Each row below holds a small network's activations on one input, seen along a few directions.
Each table varies a few parts of the input and shows all the possible inputs, shuffled.
Descriptions start from the smaller parts, as in this example, which fits no table here: one of 8 places around a ring, together with either a single point or (one of 2 separate values, together with one of 4 places along a line) or one of 11 places along a line.
Shared parts are said once, and a part with two or three values counts as separate values.
(in the rows, 128 means zero)

A family of inputs:
x1: 142 143 143 106 144 139 132 128 123 132 145 147 147 119 150 150 128
x2: 117 145 158 109 137 136 122 120 114 125 149 134 143 124 152 138 125
x3: 109 140 125 124 127 149 111 130 139 117 116 104 132 140 116 144 122
x4: 133 119 104 151 132 122 109 131 129 123 122 112 111 125 113 128 142
x5: 165 133 133 138 128 118 110 126 141 131 107 130 130 112 130 138 143
x6: 134 138 110 121 134 152 121 135 147 123 111 118 136 134 115 158 124
x7: 121 135 158 132 133 126 122 117 102 132 154 126 124 127 153 117 141
x8: 147 129 98 137 129 133 114 131 142 124 116 120 124 124 112 148 148
x9: 111 129 124 146 124 138 111 127 125 125 120 96 113 143 117 126 138
x10: 87 73 119 105 81 83 238 141 141 148 114 178 126 148 101 44 52
x11: 143 124 137 138 140 112 119 123 107 129 155 143 122 111 149 118 144
What is each input in this table made of? -> either a single point or (one of 2 separate values, together with one of 5 places around a ring)
Change only the place on the ring of 5 in x11. List by row number the other rows that result. -> x1, x2, x5, x7

A family of inputs:
x12: 166 199 172 115 165 178 36 110 114 105 163 111 161 108 189 209 197
x13: 144 105 152 115 108 97 171 139 157 147 89 159 142 122 122 92 75
x14: 100 121 162 134 97 126 184 126 110 154 119 125 118 164 132 81 110
x15: 144 189 155 130 143 155 22 101 130 110 111 64 143 112 134 216 200
x16: 82 110 117 121 102 133 189 122 114 144 149 129 112 165 121 91 126
x17: 123 102 119 101 119 88 159 138 147 117 119 179 142 106 117 106 67
x18: 119 100 86 94 114 101 181 139 144 122 135 177 138 116 106 111 96
x19: 150 105 133 117 92 117 198 137 154 159 89 154 137 137 117 94 102
x20: 189 110 113 210 136 72 55 112 99 125 144 112 77 86 139 101 217
x21: 68 108 146 119 123 101 141 126 106 113 152 145 130 128 130 85 73
x22: 189 180 167 125 216 176 72 121 74 137 203 136 142 96 207 206 179
x23: 146 121 43 173 162 180 80 163 154 123 86 64 98 152 77 188 142
x24: 92 115 181 130 117 110 156 127 117 139 115 128 122 145 137 75 81
x25: 138 174 97 148 139 182 35 126 170 87 87 58 128 132 95 195 161
x26: 133 103 92 108 95 117 205 133 154 150 119 164 137 140 105 108 120
x27: 65 105 112 109 120 116 163 128 105 115 167 142 121 139 121 91 101
What is each input in this table made of? -> either a single point or one of 5 places along a line or (one of 2 separate values, together with one of 5 places around a ring)
Change only the choice among 2 separate values in x24. List by row number the other rows that result. -> x13
Change only the place on the ring of 5 in x18. List by row number the other rows that result. -> x13, x17, x19, x26

A family of inputs:
x28: 130 157 140 129 168 145 59 119 59 119 211 107 122 115 179 174 211
x29: 75 77 129 165 82 89 206 117 104 157 110 114 73 163 96 29 95
x30: 176 148 127 149 198 115 57 105 80 129 187 140 121 77 171 196 189
x31: 127 177 189 134 141 185 50 111 101 118 166 85 152 139 193 168 210
x32: 177 203 207 139 156 169 48 112 129 127 120 93 140 129 181 179 166
x33: 58 107 136 104 100 102 185 118 119 96 157 176 129 131 128 49 47
x34: 137 170 61 142 177 229 95 148 161 117 132 64 118 155 87 200 150
x35: 210 171 170 151 189 143 44 114 112 116 123 115 132 64 165 183 158
x36: 121 118 138 49 97 121 231 135 155 164 108 182 175 139 119 134 76
x37: 156 136 49 162 129 179 48 146 163 92 50 76 120 146 96 219 161
x38: 41 118 161 64 106 125 206 130 128 141 113 143 157 156 109 116 36
x39: 147 80 107 156 76 83 233 127 129 177 103 158 97 147 102 48 133
x40: 150 63 103 123 105 77 191 172 159 155 113 182 133 128 112 68 87
x41: 131 108 115 91 94 97 211 124 146 116 151 217 147 114 137 67 86
x42: 138 155 92 155 114 109 19 107 175 89 87 59 120 97 67 171 195
x43: 73 59 124 134 114 82 164 163 130 134 118 139 112 146 106 46 48
What is each input in this table made of? -> either one of 3 separate values or one of 5 places around a ring or (one of 2 separate values, together with one of 4 places along a line)
Change only the choice among 2 separate values in x39. List by row number the other rows that result. -> x29
